-1.49  -1.27  -1.28  -0.28  -2.92  -1.56  -1.56  -1.58  -1.02  -1.32  -1.48  -1.47  -1.31  -1.75  -0.84  -1.48
-1.96  -1.23  -0.95  -1.58  -1.20  -1.19  -1.25  -1.15  -1.57  -1.30  -1.18  -1.36  -0.70  -0.87  -2.19  -1.26
 0.38  -1.50  -2.02  -2.88   1.91  -0.98  -0.85  -1.00  -1.38  -1.26  -1.12  -0.84  -2.43  -1.19  -0.51  -1.01
-0.17  -1.43  -1.84  -1.58  -0.45  -1.31  -1.22  -1.35  -1.07  -1.29  -1.36  -1.14  -2.19  -1.66  -0.24  -1.26
-0.49  -1.40  -1.60  -2.71   1.25  -0.98  -0.93  -0.97  -1.55  -1.26  -1.09  -0.98  -1.75  -0.91  -1.35  -1.05
-> -1.48

 25.982    2.005    0.502   13.535    0.344   -2.554    0.277   12.092
 18.238    4.234    4.447    4.324    4.192    4.468    4.415    4.400
 25.251    2.908  -14.226    4.617   13.388   12.373   12.227    4.998
  4.099    3.261    2.812    9.471   -2.174    5.879    1.886   13.004
 -1.652   -1.667    8.061   -3.376    8.108   -6.081    8.826    2.562
-16.039    4.430    4.405    4.303    4.391    4.270    4.458    4.173
  5.176    1.743   -0.303   12.753    7.238   -9.742    0.890    5.395
 24.927    3.128    8.788    4.980    5.232   -9.275   19.356    4.655
-> 12.092

 1.2   1.1   1.0   0.9   0.9  -1.2  -1.2
 0.4  -1.9  -1.5  -1.7  -1.6   1.0   0.4
-1.4  -0.2  -0.2  -0.5  -0.5   1.1   1.6
 1.1  -1.0  -1.0  -1.2  -1.1  -0.7  -0.8
-1.1  -0.9  -1.2  -1.1  -0.9   1.1   1.1
 1.0  -1.1  -1.1  -1.0  -1.0  -0.7  -0.8
-0.5   1.2   1.1   1.2   1.3  -0.6  -0.4
-1.6   0.4   0.4   0.5   0.5   0.6   1.1
 1.3   0.1   0.1   0.2   0.1  -1.3  -1.8
 0.7  -1.5  -1.5  -1.5  -1.9   0.4  -0.3
-> -1.2

-181.5  -169.6  -229.8   -81.3  -189.9    20.3   -69.3   127.4   161.5   125.4   159.7    96.1   182.2   -52.0  -175.8   -63.1
   3.8  -144.8   -25.1   183.7  -129.4  -216.2    76.4  -120.0  -271.1   -31.0     5.0    58.9   -34.8  -184.0  -231.0    91.6
 -70.1   -40.4   -57.1    62.4   -43.0  -201.2  -219.6   120.7  -148.9   115.1   -29.6  -156.3  -158.9    95.6   -95.1   -66.3
-283.6  -165.7  -285.8   173.5     4.9  -256.4   -11.2  -154.9  -198.0   178.3  -175.7  -270.9   -40.2   -33.9  -160.5  -253.6
  32.3  -251.5     1.0   -38.5   113.8   145.4  -127.7   -21.5   -47.5  -195.4  -137.3   115.9  -185.1  -158.7   -39.1     5.8
-> -63.1

-126.728    40.279  -197.793   -72.932   152.757   -82.375  -212.418  -241.478  -267.264   -26.717  -151.354  -167.087   -89.445  -159.358   -40.881
-111.308  -103.342  -197.017   -60.980    52.096    23.867  -124.525  -240.185  -269.314   -26.719  -151.966  -167.444   -90.902  -159.362   -15.692
-126.957  -103.324  -197.738   -72.494   264.467   -82.330  -175.978  -241.509  -269.330   -26.749  -151.957  -167.498   -90.917  -159.379   -41.101
-125.055   -67.507  -197.802   -72.896   -98.443   -82.373  -213.464  -241.377  -247.706   -23.927   -51.287   -63.202    18.494  -135.251   -40.997
-126.114   -99.351  -196.983   -28.278   -98.025   -81.581  -194.269  -241.039  -268.916   -20.160   139.410  -164.356   -67.764  -154.560   -40.808
-126.941    33.490  -197.811   -72.934   -98.438   -82.354  -213.492  -241.433  -215.719   -25.666  -132.003    -3.160   -71.839  -159.373   -35.119
-126.492   -52.642  -197.692   -72.613   -96.965   -69.935  -211.911  -239.304  -253.169   -21.267  -117.341   -85.305   -77.258  -159.362   138.463
-122.958  -102.360  -197.805   -72.887   -98.447   -74.765  -213.481  -240.083  -257.991   -25.155  -150.093   111.353   -87.117  -159.236    48.231
-126.958   -99.413  -197.645   -67.301   -98.178   -82.270  -206.738  -241.467  -269.258   -24.244   222.922  -167.123   -84.741  -159.356   -41.025
 -80.886  -103.163  -196.240    10.309   -95.752    87.020  -170.487  -235.834  -269.073   -25.415  -150.314  -164.185   -89.950  -158.274    -0.551
-116.305  -103.385  -197.516    20.905   -98.434   182.575  -209.108  -239.334  -269.310   -26.188  -151.626  -166.265   -90.805  -159.152   -18.848
-126.935   137.083  -197.808   -72.934   -70.779   -82.046  -213.410  -241.357  -250.993   -26.654  -151.569  -157.380   -90.000  -159.379    61.365
-> -40.881
---
-56.0   -0.3    7.3  -48.7  -49.6   58.5  -47.0 out -49.6

 14.8   11.0  -15.9   52.9   -6.1   14.1
  4.2   60.6   -1.6   60.0   49.1   23.2
out 52.9

75.3  36.0  -4.8  39.4  31.3 out -4.8

 45.0   64.3  -10.8   67.2  -20.7  -40.0   32.6 out -20.7

-66.9  -42.7   16.7   13.9 out -42.7

 23.8  -11.2  -71.5   66.5 out -11.2

-38.4   20.3  -53.4  -28.7
 59.1   62.7  -67.1  -56.7
out 20.3

 25.4   35.5  -61.3   65.3    8.2 out -61.3

-49.3   52.6  -23.9   74.4 out 52.6
---
[[ 0.00 -0.02 -0.04  0.05  0.13]
 [-0.11 -0.17 -0.13 -0.16  0.02]
 [-0.17 -0.16 -0.16 -0.17  0.03]] --> -0.02

[  9.13 -12.02   0.82  -9.05  -6.25  -7.56  16.31] --> -12.02

[ 10.571 -11.191  -3.665   9.746  13.201  17.526   1.849] --> -11.191

[ 0.8 -1.0 -1.4  1.9  0.9] --> -1.0

[[ 0.05  0.02  0.19 -0.07 -0.08]
 [ 0.15 -0.10  0.14 -0.13  0.02]] --> 0.02

[ -73.239  126.774  -46.746 -145.750  -42.314 -150.685] --> 126.774

[-17.79   6.94   6.44  -6.55  -7.61  10.95] --> 6.94

[ 0.914 -1.454 -0.719 -0.869] --> -1.454

[-0.855 -1.228 -0.792  1.719 -0.570] --> -1.228

[ 0.43  1.68  0.03 -1.06  0.81  0.40] --> 1.68
---
[[  7.1  14.4 -25.4  25.9   9.4 -14.0]
 [-41.5 -15.3  25.4 -10.7   4.4 -45.3]
 [ 22.1 -20.2 -14.7  21.6 -10.9 -42.3]
 [ 42.3  -0.9  14.8  50.3 -25.5  43.3]
 [-34.5  -4.0  -9.4 -31.6 -13.9 -69.8]
 [-71.9   6.5   3.1  -7.6 -20.9  -2.9]
 [ 68.5  22.4 -17.5  -7.4 -15.2  -5.2]
 [ 57.6   4.5   6.4  38.6   8.1  15.8]] Out: 15.8

[[ 20.6  41.1   3.5 -67.0  17.1  31.5  10.7  -5.6  40.3  64.5]
 [  3.8  33.3 -29.6 -32.9  22.4  46.6  -4.6  -3.0  38.1  60.1]
 [ -0.1   3.2   3.4  -1.0 -21.3  10.0 -20.6  -6.2  13.6  36.6]
 [  5.6 -54.9 -30.7   6.3  -6.6   4.5  40.8  43.7 -10.7   0.9]
 [ 23.0  38.2   7.8 -32.4  -2.2   9.7  24.0 -10.5  18.7  55.1]
 [ 13.1 -63.1 -35.2   3.3 -14.0   7.5  62.2  51.3  -6.4  10.6]
 [ 16.1  38.6  -5.3 -58.2  19.1  35.4   6.0  -4.8  40.6  62.9]
 [ 23.2  31.0 -23.4  13.3  61.7  26.0   8.4  17.0  13.9  32.0]
 [  2.0   5.0   2.4  -3.1 -25.7  10.2 -22.0  -7.7  12.7  38.6]] Out: 38.6

[[-13.3 -13.5 -12.4 -34.0  28.1  13.3 -22.9 -37.8 -14.2   4.0  52.4 -44.5]
 [-16.2 -22.8  -6.5 -31.7  29.9  15.9 -22.4 -30.7 -14.1   7.0  58.5 -43.8]
 [-10.8 -12.7  -6.7 -34.4  26.1  12.5 -16.8 -38.0 -15.3   3.6  52.7 -45.1]
 [-17.0 -19.4  -5.3 -29.4  36.4  17.6 -21.0 -31.2 -15.7   2.7  55.0 -43.2]
 [-13.0 -13.1 -12.5 -31.9  24.7  11.9 -23.2 -37.6 -13.0   6.2  52.9 -45.6]
 [-18.3 -22.8  -4.4 -29.7  30.1  18.0 -16.7 -25.5 -15.4   4.3  58.4 -42.2]
 [-14.6 -15.7  -4.6 -29.2  24.5  11.7 -14.1 -25.5 -15.7   7.3  51.3 -41.3]
 [-10.9 -17.4 -10.9 -33.0  35.3  13.1 -16.2 -35.8 -13.1   4.3  54.3 -42.3]
 [-18.2 -17.4  -4.4 -30.1  36.1  17.9 -23.2 -29.2 -14.4   2.8  54.0
  -45.0]] Out: -45.0

[[ -0.9  35.8  14.5   2.7 -22.5   2.6]
 [ 22.3  47.3  59.1   1.3  -6.0   8.3]
 [-58.3 -40.7  29.6 -12.9  47.1 -24.9]
 [-56.3 -63.3  18.7 -51.4  64.8 -44.3]
 [-42.0  -5.5  28.1  11.4  24.1  -2.7]] Out: -2.7

[[ -9.2  -3.6   3.4  -3.5 -44.3 -38.4   2.6  -2.1  -4.4]
 [ 10.8  32.6  37.8 -17.2  27.7  17.1  26.5  27.1  27.3]
 [ 16.0   5.6   0.2 -32.6  53.4  48.4   7.3   5.8   5.6]
 [-36.5 -36.9 -41.0  28.3 -73.1 -67.2 -41.6 -34.2 -38.7]
 [ 34.7  46.0  40.2 -42.2  39.8  36.0  36.6  32.0  41.6]
 [ 22.3  42.6  48.9 -47.5   2.0   8.8  44.7  46.6  41.1]
 [ 15.4   3.5  -2.5 -12.5  67.2  58.1   4.6   2.8  -0.4]
 [ 26.0  36.6  43.6 -48.5  13.7  18.1  36.4  33.5  36.5]
 [-27.9 -41.0 -44.7  42.3 -36.0 -35.1 -34.5 -38.5 -44.1]] Out: -44.1
